These are the activations of a small neural network, seen along a few directions. Each row is one input.
In each table, some parts of the input vary, and every possible input appears once, in random order.
Descriptions start from the smaller parts, as in this example, which fits no table here: ring(8) and (point or ring(9) or (values(3) and line(4))).
Shared parts are said once, and a part with two or three values counts as separate values.
In the rows, zero is written as 128.

Other details of the inputs shift rows strongly along two fixed directions, in all tables alike. That doesn't count.

Rows:
row 1: [133 144 136 127 120 134 148 148 123 125 155 161 126 150 111]
row 2: [130 144 110 148  86 146 152 131 128 132 127 141 132 137 127]
row 3: [129  99  98 136 143 132 106 105 106 138  66  65 139  77 178]
row 4: [126 163 118 144  66 132 148 141 153 122 152 163 138 166 101]
row 5: [125 115  94 167 106 141 146  93 136 163  65  90 144  96 164]
row 6: [134 129  99 160  88 143 161 113 145 165  58 106 158 114 159]
row 7: [135 148 137 142  87 119 146 144 174 125 147 171 148 174  96]
row 8: [127 112 159  89 183 123  97 143  97  95 184 139  97 128 113]
row 9: [129 123 171 103 200 112 128 135 134 135 157 151 108 144 103]
row 10: [143 143 122 153  64 128 158 151 167 132 121 166 163 166 118]
row 11: [139 115  72 165  22 155 134 123 115 124  76  91 166  94 184]
row 12: [131 153 127 128 105 134 153 142 134 135 137 153 130 151 110]
row 13: [124 127 118 104 147 126  99 126 102 109 136 108 115 111 135]
row 14: [114 125 137 112 197 135 134 108  95 148 126 108  92 103 132]
row 15: [114  87 150  95 223 107  73 102  97 121 121  76  99  82 144]
row 16: [130 111 153 101 180 107  96 141 123 107 154 131 117 134 118]
row 17: [126 119 148 126 169 120 131 123 135 134 140 141 115 135 117]
row 18: [125 113  95 156 127 160 154 105  87 158  80  92 125  82 178]
row 19: [129 121  79 151  54 145 117 113 114 121  91  87 150  93 170]
row 20: [121 153 119 138  96 131 141 127 141 129 147 147 125 148 105]
row 21: [128 135 132 125 147 139 146 130 109 142 131 130 115 124 131]
row 22: [142 159 133 132  81 134 158 162 144 122 155 179 140 173 103]
row 23: [132 148 132 144  86 120 142 137 175 128 139 162 149 168 100]
row 24: [115  80 151 103 220 107  75  98  95 117 130  80  98  81 147]
row 25: [116 150 138 109 126 104 101 116 166 118 123 113 134 137 101]
row 26: [140 150 136 134  90 121 153 149 171 137 127 166 153 170 105]
row 27: [127 104 154 119 200 124 130 124 115 143 131 131 111 117 130]
row 28: [140 109 143 123 125 116 112 149 135 107 137 134 140 135 130]
row 29: [120 149 150 115 144 123 131 139 132 115 185 166 106 159  87]
row 30: [126 138 131 129 136 137 141 131 116 128 149 145 115 137 118]
row 31: [122 137 144  89 145 111  85 139 121  91 174 134 109 137 102]
row 32: [131  95 140 123 139 116 101 127 124 111 127 110 131 111 140]
row 33: [107 163 144  88 144 106  94 122 143 105 164 127 106 140  85]
row 34: [140 132 147 129 127 122 146 148 150 134 136 163 140 156 113]
row 35: [123  96  98 127 159 150 111 105  68 133  91  67 116  66 186]
row 36: [137 121  95 173  77 148 160 117 140 156  68 113 161 115 166]
Each input here is: values(2) and (point or ring(6) or line(11)).
Q: The inputs of row 4 and row 23 match in every part but the values(2) part. If row 13 is changed in the same way as row 4 into row 23, which row does it become?
A: row 3
Q: A walk changes only the ring(6) part. It starts at row 24 and steps to row 32. List the rest of the walk in order.
A: row 28, row 16, row 3, row 15
Q: A walk changes only the line(11) part. It starts at row 14 and steps to row 12. List the rest of the walk in order.
A: row 21, row 22, row 1, row 18, row 30, row 2, row 29, row 4, row 20

Rows:
row 37: [134 133 113 144  56 118 116 139 154 106 125 132 158 144 125]
row 38: [137 160 118 127  78 137 146 154 127 120 150 162 135 157 113]
row 39: [129 137 120 114 114 124 113 135 135 122 107 109 138 123 133]
row 40: [125 115 189  91 236 105 120 128 130 135 161 150  98 139  95]
row 41: [121 106 188  68 249  88  72 134 118 103 177 125  90 129  95]
row 42: [121 107 152 113 182 112 104 120 126 118 156 133 108 127 118]
row 43: [144 139 130 147  83 131 162 146 161 142 110 156 159 156 122]
row 44: [133 161 133 133 108 126 157 144 159 141 123 160 147 165 103]
row 45: [125 110 119 135 118 116 103 115 132 119 108  98 136 108 143]
row 46: [132 151 148  93 124 122 109 161 121  90 191 164 118 157  95]
row 47: [146 132 117 142  72 137 143 158 137 115 136 158 154 157 130]
row 48: [120 149 150  96 128 106  97 140 150  92 175 147 117 158  84]
row 49: [126 132 165 122 146 115 135 142 149 119 185 177 112 165  87]
row 50: [147 116  75 176  51 148 151 118 144 159  29  88 185 101 188]
row 51: [132 127 132 135  97 124 125 145 142 106 166 164 134 158 110]
row 52: [127 152 130 140 107 136 152 141 136 126 168 169 118 161  97]
row 53: [118 122 106 136 134 148 131 103  91 140 119 101 108  94 150]
row 54: [130 155 157 111 153 123 147 155 133 122 180 183 110 173  83]
row 55: [140 115 119 137 116 135 134 138 123 128 117 130 142 128 146]
row 56: [109  71 143 129 241 142 125  83  67 158 120  84  74  60 167]
row 57: [120 105 106 118 164 143 110 104  80 139  83  64 115  64 179]
row 58: [120 153 156 117 153 117 137 137 148 123 182 172 108 168  78]
row 59: [120 105 116 110 180 143 107 107  70 132 104  73 105  66 172]
row 60: [135 132 120 146  77 118 127 135 168 120 123 145 156 152 121]
row 61: [115 135 135 134 161 127 139 106 138 150 120 122 118 124 121]
row 62: [132 132 123 135  71 118 113 143 146  98 147 142 147 148 116]
row 63: [127 151 114 128  66 119 114 133 163 109 121 126 149 147 113]
row 64: [128 143  79 162  48 148 151 112 134 146  79 103 153 114 154]
row 65: [118  76 148  96 246 121  86 103  71 129 120  69  90  66 161]
row 66: [125 153 133 137 111 131 151 138 145 128 162 166 122 161  96]
row 67: [138 160 108 135  63 137 150 150 136 127 128 151 147 153 122]
row 68: [137 109  65 189  34 157 151 110 130 148  52  92 171  95 191]
row 69: [105 120 170  99 251 115 117 102 110 140 166 127  75 118 102]
row 70: [142 136 129 124  83 113 115 156 155 107 131 140 157 154 116]
row 71: [136 132 155 102 128 114 106 164 127  89 188 162 127 161 100]
row 72: [103 108 142 103 229 121 103  83  98 147 118  79  85  84 138]
row 73: [125 108 179  98 229 116 127 129 112 134 162 146  93 130 109]
row 74: [128 114 114 140  94 131 113 125 116 109 131 116 136 115 142]
row 75: [147 135 119 141  76 125 138 150 160 125 112 147 165 155 127]
row 76: [135 160 123 122  86 127 143 151 143 125 139 156 141 160 109]
row 77: [129 160 146 103 127 114 129 151 147 119 159 162 127 168  90]
row 78: [111  76 142 117 242 117  93  78  97 148  98  69  95  64 163]
row 79: [128 118 116 162 106 133 149 105 150 160  79 111 149 111 151]
row 80: [132 159 141 125 124 125 154 148 151 134 143 168 134 168  96]
row 81: [123 127 110 128 143 136 133 109 112 157  75  87 130  96 158]
row 82: [143 133 139 123 111 119 129 156 151 113 148 162 145 164 110]
row 83: [127 151 162  79 150 103  98 159 143  92 184 159 116 165  81]
row 84: [126 155 171  98 177 113 139 154 138 120 189 185 105 176  72]
row 85: [133 121  99 155  65 121 114 118 152 125  79  96 161 115 150]
row 86: [137 133 167 114 148 123 145 161 133 117 184 186 114 172  91]
row 87: [125 143  93 151  71 139 143 112 140 144  89 106 147 120 144]
row 88: [136 122  87 187  44 152 170 113 148 161  64 113 166 112 168]
row 89: [130  87 113 151 167 155 155 100  84 170  67  83 120  69 188]
row 90: [128 131  72 159  43 151 131 109 126 132  67  81 157  94 171]
row 91: [107  89 113 116 201 149  97  79  52 132 108  54  85  42 177]
row 92: [142 121  96 150  61 140 130 140 124 122  92 108 164 116 163]
row 93: [129 130  69 162  39 156 133 110 118 129  73  84 156  92 173]
row 94: [110  76 137 135 231 135 125  71  90 171  84  69  95  54 174]
row 95: [123 155 139 113 115 121 126 139 138 111 179 162 115 161  88]
row 96: [126 133 138 124 170 141 149 133  98 138 147 145 100 129 123]
Q: What do these inputs look like to the network?
A: values(2) and line(5) and ring(6)
Q: The inputs of row 51 and row 56 match in every part but the ring(6) part. If row 68 is changed in the same way as row 51 into row 56, which row does it become?
A: row 49
Q: Which other rows does row 39 become when the ring(6) part takes its other values? List them by row number.
A: row 40, row 41, row 44, row 50, row 81
Q: A walk changes only the line(5) part. It starts at row 44 and steps to row 80. List the rest of the walk in order.
A: row 84, row 54, row 96
Q: A walk changes only the line(5) part. It starts at row 39 and steps to row 83. List the rest of the walk in order.
A: row 57, row 59, row 46
Q: Which other rows does row 92 become when the values(2) part takes its other values? List them by row number.
A: row 62
Q: Which other rows does row 56 become when the values(2) part takes its other values? List them by row number.
A: row 86

Rows:
row 97: [134 148 151 107 125 109 122 156 158 112 163 165 135 171  90]
row 98: [125 148 151 126 121 112 138 130 173 133 145 161 135 165  91]
row 99: [134 131 122 132 108 122 129 133 151 133 104 125 152 136 132]
row 100: [130 133 114 118  85 124  96 137 126  93 144 122 138 129 128]
row 101: [117 112 156 114 225 124 130 110 105 145 149 132  88 118 120]
row 102: [126 149 115 137 100 133 141 128 139 139 111 127 136 135 125]
row 103: [129 144 128 106  93 121  93 149 128  80 178 144 129 148 106]
row 104: [138 135  93 144  28 125 107 138 157 102 103 114 170 133 143]
row 105: [124 164 136 116 115 130 138 145 135 119 165 160 117 162  93]
row 106: [126 110  90 146  96 137 112 107 109 129  79  72 141  83 172]
row 107: [131 118 121 142 132 149 153 129 102 139 124 131 121 117 147]
row 108: [130 119 160 118 173 121 134 140 125 126 161 156 111 143 110]
row 109: [114 100 145 100 194 108  81 108 105 113 139  92 101  98 131]
row 110: [150 137 111 151  49 135 149 156 151 125 112 149 167 151 133]
row 111: [125 139  99 158  88 152 162 110 126 157  92 115 135 111 148]
row 112: [128 121 156 117 170 126 136 141 117 124 166 158 107 142 111]
row 113: [127 150  96 159  65 156 170 121 129 150 104 130 139 126 139]
row 114: [122 115 147 106 153 100  86 124 140 103 144 115 123 129 114]
row 115: [131 111 159 125 174 116 129 132 140 134 139 144 123 138 119]
row 116: [121 129 126 140 135 132 145 106 137 154 105 118 126 117 133]
row 117: [115 105 107 142 172 137 129  81 107 165  51  59 124  66 176]
row 118: [124 157 152 119 121 118 142 140 158 126 169 174 122 170  81]
row 119: [138 154 100 165  52 146 172 142 150 143 117 161 154 159 125]
row 120: [120 113 101 132 123 142 109 109  87 121 110  81 120  83 162]
row 121: [123 105 115 125 173 139 124 104  92 149  90  83 116  80 167]
row 122: [146 137 115 164  55 134 162 149 164 137 108 155 168 155 131]
row 123: [139 160 106 157  57 147 174 147 147 135 136 170 147 166 114]
row 124: [119 143 154 105 172 111 120 127 139 125 149 140 111 142  96]
row 125: [123 125 152  87 155 102  73 139 127  82 182 134 110 138 100]
row 126: [133 146 117 125 101 139 139 143 121 122 138 142 132 141 126]
row 127: [141 107 113 153  97 135 136 127 140 142  76 107 161 113 160]
row 128: [116 107 150 121 221 124 129 104 109 153 132 122  96 111 129]
row 129: [131 134  91 147  53 137 122 130 126 115 106 107 152 118 147]
row 130: [129 133 148  98 109  94  78 149 166  79 168 146 139 162  92]
row 131: [135 110 106 143 114 154 143 125  94 137 100 108 132  99 167]
row 132: [122 109 113 125 171 145 127 105  83 147  95  85 111  79 169]
row 133: [123  95 118 152 187 140 142  87 111 172  69  83 121  80 170]
row 134: [133 122 165  99 170 116 118 149 115 110 176 160 109 148 104]
row 135: [118 149 156 100 172 118 123 135 126 121 174 151  97 150  89]
row 136: [127  96 165 101 216 114 107 126 106 127 145 122 102 113 129]
Q: The inputs of row 97 and row 126 match in every part but one. If row 122 is changed in the same way as row 97 into row 126, which row does it become?
A: row 107
Q: What do these inputs look like to the network?
A: line(5) and (values(2) or ring(6))
Q: Which other rows does row 129 become when the values(2) part takes its other values? List them by row number.
A: row 100
Q: List by row number the other rows that have the line(5) part in common with row 125.
A: row 101, row 102, row 106, row 108, row 110, row 118, row 121
Q: A walk changes only the ring(6) part. It starts at row 119 and steps to row 112. List the rest of the walk in order.
A: row 134, row 132, row 135, row 111
